Each row below is a small network's average activation on inputs in which a field has the value named, seen along a few directions.
Related values have similar rows: they may be neighbours, one step apart, or belong to one group.
(in the rows, 500 means zero)
Random noise pushes rows far along 4 fixed directions. That doesn't count. These rows show it; they differ only by the noise:
[700 467 570 447 361 684 613 593 602 362 601 343 386 668 481 475 629]
[302 517 511 715 806 392 333 472 448 714 704 847 712 686 228 567 669]
[481 503 499 457 581 853 690 689 691 367 827 665 643 822 116 602 567]
[680 541 609 475 443 492 455 550 419 517 493 385 408 542 585 406 613]
[529 486 555 585 562 525 463 528 511 535 628 552 510 658 402 511 663]
[461 280 372 659 377 515 600 313 877 415 744 566 557 885 245 575 726]


Siv, 20 values:
k1: [492 397 620 539 453 629 488 452 551 287 402 208 198 374 743 550 523]
k13: [560 520 559 576 530 304 350 403 417 658 478 535 543 556 544 424 615]
k20: [526 502 579 686 537  92 164 400 115 867 271 654 624 353 636 387 557]
k17: [487 248 585 846 480 855 601 571 694 535 692 246 167 725 571 706 757]
k12: [655 476 388 378 270  60 477 212 490 441 252 314 407 273 724 419 547]
k16: [445 458 228 481 144 486 785 302 879 481 544 409 536 531 532 480 448]
k8: [405 548 713 515 594 869 503 778 427 482 421 368 355 470 581 588 422]
k19: [553 421 635 560 571 203 258 389 372 471 299 402 359 278 638 457 552]
k15: [599 570 713 284 680 813 542 792 427 362 578 566 562 497 438 449 387]
k9: [345 495 489 756 702 417 496 393 457 568 480 449 428 435 626 610 715]
k6: [533 292 456 636 412 587 706 584 552 267 584 468 311 472 479 774 541]
k4: [424 226 775 829 719 693 344 712 457 493 686 478 248 608 480 841 859]
k2: [568 657 602 434 460 640 531 751 181 432 279 133 127 165 950 481 394]
k14: [429 578 346 530 535 462 631 591 418 543 498 739 637 467 329 498 338]
k11: [394 573 320 320 555 749 670 515 713 453 740 669 814 782 163 523 308]
k7: [560 365 238 665 356  94 422  53 670 610 479 573 538 586 537 500 722]
k5: [559 324 490 497 305 560 537 493 615 279 512 507 442 455 428 577 484]
k3: [559 584 346 307 328 599 728 494 682 265 468 307 388 367 605 488 428]
k18: [397 716 551 262 782 843 494 744 529 462 605 654 757 543 246 482 271]
k10: [249 345 477 677 687 526 377 489 509 540 464 515 397 503 580 625 471]
A value of Siv combines one of 5 hidden first parts with one of 4 second parts; all combinations occur once.
Question: Changing only the second part turns k11 into k20. k18 has the same second part as k11; what does that change turn k18 into?
Answer: k4
Question: Changing only the second part turns k9 into k16. k1 has the same second part as k9; what does that change turn k1 into?
Answer: k10
Question: Changing only the second part turns k15 into k8. k12 has the same second part as k15; what does that change turn k12 into?
Answer: k2

Mor, 11 values:
m4: [405 512 427 690 616 326 324 202 570 734 567 561 635 609 494 375 652]
m7: [336 429 558 426 658 897 646 795 512 228 631 551 376 427 368 827 440]
m9: [611 604 749 503 688 890 580 944 417 522 670 527 521 605 352 545 627]
m11: [810 610 508 229 161 289 563 456 486 504 357 473 541 417 507 345 417]
m1: [348 406 176 360 425 474 865 370 862 276 768 889 825 690  16 565 314]
m5: [584 448 646 650 417 214 170 328 263 817 158 159 305 323 966 261 531]
m10: [ 93 455 354 792 675 487 434 336 698 597 598 544 465 597 516 622 597]
m3: [482 282 421 646 437 309 520 273 619 432 658 675 500 573 399 586 663]
m8: [598 311 466 607 401 539 564 376 794 333 636 514 566 874 296 607 712]
m2: [211 473 336 641 623 664 549 524 659 558 651 600 634 717 340 590 465]
m6: [592 520 457 294 369 575 578 570 439 290 335 388 422 319 549 544 291]
Mor is arranged as a line.
Question: Going along Mor from m10 by way of its neighbour m2, in what order are m4, m1, m8, m6 met?
Answer: m4, m8, m1, m6
Question: How many steps from neighbour to neighbour lead from m9 to m7, at the fewest?
Answer: 6
